Here are a small network's activations along a few directions, averaged over the inputs that share one value of a field.
Related values have similar rows: they may be neighbours, one step apart, or belong to one group.
(in the rows, 500 means zero)
Random noise pushes rows far along 6 fixed directions. That doesn't count. These rows show it; they differ only by the noise:
654  526  619  493  420  427  494  648  834  529  643  592  601  331  556  406  492  376  355  633  609
433  518  569  590  453  443  570  538  515  505  549  472  461  433  410  547  431  437  366  652  481
432  552  516  581  596  439  480  543  412  419  701  512  477  484  536  452  564  450  595  544  621
549  470  516  496  463  386  538  405  553  523  486  499  380  436  494  541  500  452  472  534  476
663  508  448  485  392  426  485  401  526  577  503  564  315  396  539  503  506  468  419  543  512
345  379  858  842  579  725  487  730  681  566  497  367  864  708  466  526  562  638  370  703  621
535  434  417  463  535  503  545  506  453  500  500  477  493  488  390  508  415  517  603  399  512
507  531  528  449  582  299  515  490  591  396  684  541  461  393  567  443  562  357  622  499  582


Values of Gimid:
b8: 437  689  384  401  399  341  459  348  315  387  534  575  236  498  624  467  622  364  432  620  359
b5: 574  489  387  543  480  794  390  551  314  555  397  499  611  676  476  545  416  655  594  319  509
b7: 386  525  286  392  480  532  615  610  348  470  430  472  530  446  211  415  202  491  498  355  314
b3: 528  486  394  409  428  387  468  348  340  493  451  489  286  492  556  672  516  544  597  406  454
b1: 311  330  552  315  638  411  645  487  670  424  307  332  788  601  444  524  513  488  680  373  378
b4: 364  400  539  468  706  570  645  644  515  421  439  405  681  558  243  517  385  522  716  332  523
b9: 353  622  570  456  482  447  494  582  487  369  618  489  539  379  620  522  600  379  441  613  540
b10: 346  519  365  442  667  564  580  674  393  383  609  432  623  509  311  369  415  521  626  449  528
b2: 682  515  559  524  447  684  415  512  571  592  492  626  586  498  698  474  536  598  326  507  487
b6: 486  648  400  513  582  623  385  658  412  474  687  611  634  527  433  374  371  487  599  400  636
Each value of Gimid is a pair of two hidden parts, and every pair occurs once (2 first parts, 5 second parts).
Changing only the second part turns b9 into b3. b2 has the same second part as b9; what does that change turn b2 into?
> b5
Changing only the second part turns b7 into b6. b10 has the same second part as b7; what does that change turn b10 into?
> b4

Values of Pav:
z9: 426  488  518  547  399  495  579  468  464  446  539  462  609  431  397  649  340  393  348  588  394
z2: 553  692  37  394  458  513  525  711  118  459  787  697  334  393  330  278  241  465  459  505  476
z15: 404  441  512  634  606  568  486  527  469  566  384  494  603  600  308  450  426  558  601  410  567
z5: 447  726  411  513  349  340  560  420  414  443  578  594  215  338  386  480  345  302  185  762  297
z1: 391  677  396  469  533  409  327  483  347  365  751  578  385  507  801  414  725  539  590  563  602
z16: 733  316  419  261  337  538  535  610  770  546  291  506  695  394  403  619  267  484  543  286  389
z13: 733  351  438  375  546  539  486  325  588  639  192  512  410  598  461  438  518  630  774  244  539
z12: 179  580  604  504  566  453  625  567  359  353  585  396  509  501  414  578  494  371  249  647  387
z3: 135  337  978  863  736  492  608  507  535  327  387  259  702  701  361  764  616  586  648  615  489
z10: 341  464  622  549  714  542  519  735  656  426  529  438  786  555  518  261  618  502  509  479  609
z8: 440  695  440  429  448  464  514  452  373  405  687  572  366  453  663  476  544  360  391  650  454
z4: 217  574  527  524  735  359  449  293  200  348  566  379  410  651  735  562  686  563  749  421  392
z11: 680  390  562  286  583  337  521  468  908  510  433  492  671  555  483  352  551  425  796  289  629
z14: 572  463  450  197  363  199  663  287  705  472  445  546  272  168  528  672  433  317  365  445  336
z7: 870  249  599  614  400  812  325  510  720  845  306  495  634  605  583  529  586  788  470  428  696
z6: 400  396  500  696  491  704  617  561  258  592  385  292  490  623  217  705  364  608  632  467  435
The values of Pav form 5 separate groups.
List the group mates of z5, in the order listed.
> z2, z10
List the group mates of z9, in the order listed.
> z16, z14
List the group mates of z13, in the order listed.
> z15, z11
List the group mates of z12, in the order listed.
> z1, z8, z4
